A small network was shown many inputs. Here are its activations along a few directions, one row for each input.
In each table, some parts of the input vary, and every possible input appears once, in random order.
Descriptions start from the smaller parts, as in this example, which fits no table here: one of 8 places around a ring, together with either a single point or one of 9 places along a line or (one of 3 separate values, together with one of 4 places along a line).
Shared parts are said once, and a part with two or three values counts as separate values.

Other details of the inputs vary at random and push rows far along two fixed directions, the same in every table; ignore that.
These rows show it; all are for the same input, with only those details redrawn:
[ -3  -3  11  18 -27  -2   6  -1  -2   8  28  -7]
[-47   6  11 -14   2 -34 -13   8   8  12  -6  -5]
[ -9   0  17  13 -36  -5   8  -6 -10   6  30  -2]
[-59  10  18 -25  -5 -40 -12   2  -1   9  -7   2]
[-23  -3  -1   6  12 -21 -12  18  23  17  -1 -17]
[-48   1  -6 -11  40 -40 -27  29  37  22 -26 -20]
[-28   0   5   1   2 -22 -10  11  14  14   2 -11]

Table:
r1: [-13   6 -37  16  54 -31  -4  37  41  11 -47 -22]
r2: [ 28  20  14  -1 -15  15   1 -18 -27  -1   0  26]
r3: [  3   2 -12 -23  16  14 -17   8 -14   1 -33   5]
r4: [ -7  29  12  -6 -31 -13  15 -33 -26 -21   1  22]
r5: [-10  15   9  -5 -27 -13   1 -26 -33 -27  12  29]
r6: [ 10 -12 -28  -1  71   0 -13  16  48  10 -51  -9]
r7: [-47  19  34 -50  13 -17 -30 -19  -7  12 -22   9]
r8: [ 61 -14 -29  39  43  32 -14  17  22   6 -10 -16]
r9: [-21  -1   9  -1 -26 -16  27  -2 -26 -31  10  19]
r10: [-57  20  24 -39   3 -37 -28 -16   5   1  -9   8]
r11: [ 48 -18 -32  45  37  17   1  25  43 -18   6 -20]
r12: [-42   5  11 -16 -37 -28  32 -22 -29 -21  -1  35]
r13: [ 37  -7   9  10  -3  31  14 -11 -14 -22   8   8]
r14: [ 59 -20 -21  19  -9  56  21  -1   4   2  -2  -2]
r15: [ 59   8 -17  46 -10  20   4   3   9  -4  24   5]
r16: [ 26  -8  -6  -2  14  40 -22  14  20  28  -7 -25]
r17: [ 15 -25   4   6 -11  10  10 -16   2 -10  54 -14]
r18: [ 16  -3   9 -20 -20  34  13  -6 -30 -21  -5  13]
r19: [  6 -20  22 -20  -7  20   7 -25 -20  -2  35  -4]
r20: [ -9   0  17  13 -36  -5   8  -6 -10   6  30  -2]
r21: [-34 -26  -3 -14  14 -25   5  12   8   2  19 -18]
r22: [  4  23  12 -31 -32  19  12 -24 -42  -5 -22  17]
r23: [ 42 -14 -25  55 -12  14  17  15  -4  -8  25  -5]
r24: [ 46  11  -4   1 -21  39   2   1 -22   7  -4  12]
r25: [-12  19 -11 -21  60 -18 -21   8  23  10 -64  -7]
r26: [ 25  10  -9  33 -26   0  18   9 -13  -1  18  13]
r27: [  3 -22  13 -35 -18  34   7 -14 -26   3  27  -8]
r28: [ 28 -13 -31  30  26   5   7   5  40  -7  -6  -4]
What is each input in this table made of? -> one of 4 places along a line, together with either one of 2 separate values or one of 5 places around a ring
The inputs of r6 and r28 match in every part but the place on the line of 4. If r25 is changed in the same way as r6 into r28, which row does it become? -> r4
Change only the choice among 2 separate values in r7. List by row number the other rows that result. -> r19

Table:
r29: [-14   1  18 -59 -16  24   5 -12 -39 -14  -8  28]
r30: [-27  24  19  -3 -28 -22  12 -12 -36  -6  -9  29]
r31: [ 42 -20 -19 -11  38  37  -9  26   9   7 -15 -12]
r32: [ -9  13  -7  -8  31 -17 -18  -3  43  14 -29  -4]
r33: [-19  -8  14  -8  -4 -11   1   4 -13  -1  20 -16]
r34: [ 36 -40 -11  38   6  25  15  18  25  11  28 -30]
r35: [ 41 -21 -30  48   0  28  27  22  21  -7   1  -5]
r36: [-11 -11   5  -8   3   2  14 -16   4 -23  -1  16]
r37: [ -7  -4  -7   3  14  -6 -14  14  44  36  -7 -28]
r38: [ 29 -22 -11  23  26  10   9   1  24 -11   2  -5]
r39: [-30   8 -23 -12  38 -41 -20  29   4  -2 -36   5]
r40: [ 27  10 -22  40  15   5  -8  31  24   8 -10 -18]
r41: [  1  -3 -10 -28  45  10 -17   4   3  13 -50 -15]
r42: [-10   0  -6  -7  50 -22 -15  10  18 -13 -19 -11]
r43: [ 29 -12   1  32 -21  20  18  -7   1  21  41 -22]
r44: [ 26  -7  14  24 -58  26  -1  -9 -12  11  57  -3]
r45: [ 38  -4  -2  32 -45  20  34  -3 -29 -27  28   8]
r46: [-45   6   7 -23  23 -27 -34  24  33  20 -19 -23]
r47: [-15  17 -15   8  32 -25 -14  30  12   2 -31  -8]
r48: [  1  -1  24  10 -36   9   9  -9 -27   0  45 -10]
r49: [-43  10  27 -44 -10 -28   4 -27 -29 -37  -4  25]
r50: [-44  26  19 -28 -21 -37   8  -8 -45 -23 -15  25]
r51: [-13  -3  -2   5  23  -8 -23  26  29  21   2 -33]
r52: [ 27 -21   8  22 -40  19  13  -8 -30  -2  62  -6]
r53: [ 28   3 -11  28  31   8 -17  11  33   0   2 -19]
r54: [-47  -8  23 -35 -31  -6  13 -11 -22 -18  20   4]
r55: [-33  24  29 -55 -13   3  -9 -34 -47   2 -32  19]
r56: [-47  33  26 -20 -31 -32   2 -14 -31  -2 -22  34]
r57: [ 28   8 -24  34  -4   5 -16  25  20  10  -3  -2]
r58: [ 27 -16 -28  36  22   3  13  28  23  -1 -17  -8]
r59: [ 26 -24   7  16 -45  24  37 -21 -15   1  48 -10]
r60: [ 16  23   4  21 -46   4  24 -18 -21   4  10  16]
r61: [-37  26  16 -31   5 -30  -8 -28   0   1 -19  17]
r62: [-36 -11  15 -27  -5 -17   2   3 -10  -9  10  -9]
r63: [ 10 -16 -21 -22  36  34  -6   6  18   5 -44 -15]
r64: [  4  12 -26  19  27 -15   2  18  20  17 -27  -8]
r65: [-19  -6  14   4   3  -9  -4   4   2  18  10 -12]
r66: [  7 -32 -24  11  20  14  14  15  40  15   8 -31]
r67: [-12   2  19 -48 -18  18   7 -32 -41 -10 -25  16]
r68: [-30   3  19 -32 -17  -7  13 -26 -21 -40   7  23]
r69: [ 16   2  -4  12 -40   3  39 -17 -25 -14   9  17]
r70: [  3   4  -2  11  30  -6 -20   6  42  10 -21  -4]
r71: [ 38  12  -3  40 -51  19  10  -5 -28  -4  34  15]
r72: [ 70 -19 -21  15  35  50  -6  27   6  14   1 -20]
r73: [ -5   0  12 -18 -19  -7  25 -38 -18 -22   9  21]
r74: [-29   0   0 -16  54 -34 -14   4  19  -4 -34   2]
r75: [ 56   0  -4  18  -7  56  -3 -10  -4  19  -5 -15]
r76: [ 44  -4   6  25 -27  19  34 -36 -20 -14  37   8]
r77: [-42  22  24 -36  -9 -32 -15 -28 -35 -19   5  33]
r78: [ 32   9  19 -16 -22  38   1 -11 -45   4  16  15]
r79: [ 48 -25 -28  32  15  32  25  -5  36  -9  14 -13]
r80: [-25  -5   5  -2  18 -14 -23  20  39  31 -14 -20]
r81: [ 28   1 -33  39  22   0 -12  32  14   8  -3  -9]
r82: [ 38  17   7  39 -59  23  15  -4 -17  -7  26   8]
r83: [ 36 -19 -20  41  11  21 -19  27  31  27  32 -34]
r84: [ 13  -9 -13  23  16   6  -5  14  38  35   9 -34]
r85: [ 15   8  -3 -15  13  29 -24  -2  15  23 -41 -12]
r86: [-25 -22  -2 -18 -11   0   0   4  -3  -6  23  -2]
r87: [-35   8 -11  -8  40 -41  -7  24  10   3 -49   4]
r88: [ 40   4  19  36 -36  26  16 -29 -13  -7  37  13]
r89: [-35  -9 -19 -31  47 -23 -21   9  26 -18 -25   7]
r90: [-31  11   1 -23 -34 -14  33 -19 -24 -19 -12  29]
r91: [ -7  -3 -11  -9  38 -22 -19   4   7 -11  -7   3]
r92: [ 47 -23 -17  28   3  21   6  -3   5 -21  31   0]
r93: [-11   5   3   2  36 -17 -12  -2  15   1 -17   3]
r94: [ 23   4 -18  25  -3  -3  24   3  -4   2  -4  -1]
r95: [ -6  -5 -29   7  26  -5   3  33  24 -14 -27  -8]
r96: [ 23  -8  24  33 -49  26  16 -14 -14  15  50  -7]
r97: [-38  -5  33 -21 -24 -19  12 -16 -31   1  17   7]
r98: [-34   1 -26 -20  36 -39 -17  29  10  -8 -40   8]
r99: [-21  25  31 -21 -29 -12  -9 -27 -14 -17   5  21]
r100: [-17  17  10 -14   8 -20   2 -26  -5  -2  -6  12]
r101: [-44  39  18 -29 -40 -32   5 -21 -20   3 -25  32]
r102: [-27 -24 -15 -17  33 -20 -20  26  20   7  -2 -18]
r103: [-17  16   9 -15   1 -17 -23 -14  -7  -8   3  18]
r104: [-16  17  -9   8  17 -22 -16  24  30  17 -42   3]
r105: [-16  15   6 -15   4 -17 -29  -8  10  -4  -5  15]
r106: [-18  15  11 -11  19 -19 -13  -7  -3 -13  -5   4]
r107: [ 21   6  -7 -18  37  24 -31  23  11  24 -26  -9]
r108: [ 20 -35   0  26 -23  33  27   1   8   0  38 -14]
r109: [-21  -4  20 -16 -28 -11  21 -23 -25   6  24  -1]
r110: [ 56   7  17   0 -43  57  -1 -11 -27   9  23  12]
r111: [-12 -11 -12   4  30 -12 -27  26  19  21   8 -23]
r112: [-31   6  -2 -22 -33 -13  12  -6 -32 -28  -1  34]
The inputs of r65 and r96 match in every part but one. If r55 is changed in the same way as r65 into r96, which row does it become? -> r75
The inputs of r72 and r78 match in every part but one. If r109 is changed in the same way as r72 into r78, which row does it become? -> r43
The inputs of r47 and r45 match in every part but one. If r30 is changed in the same way as r47 into r45, which row does it become? -> r58
What is each input in this table made of? -> one of 6 places along a line, together with either one of 2 separate values or (one of 3 separate values, together with one of 4 places along a line)
Change only the place on the line of 6 in r81. List by row number the other rows that result. -> r39, r57, r71, r98, r112
Change only the place on the line of 4 in r35. List by row number the other rows that result. -> r90, r95, r112
Change only the place on the line of 4 in r66. List by row number the other rows that result. -> r54, r86, r108
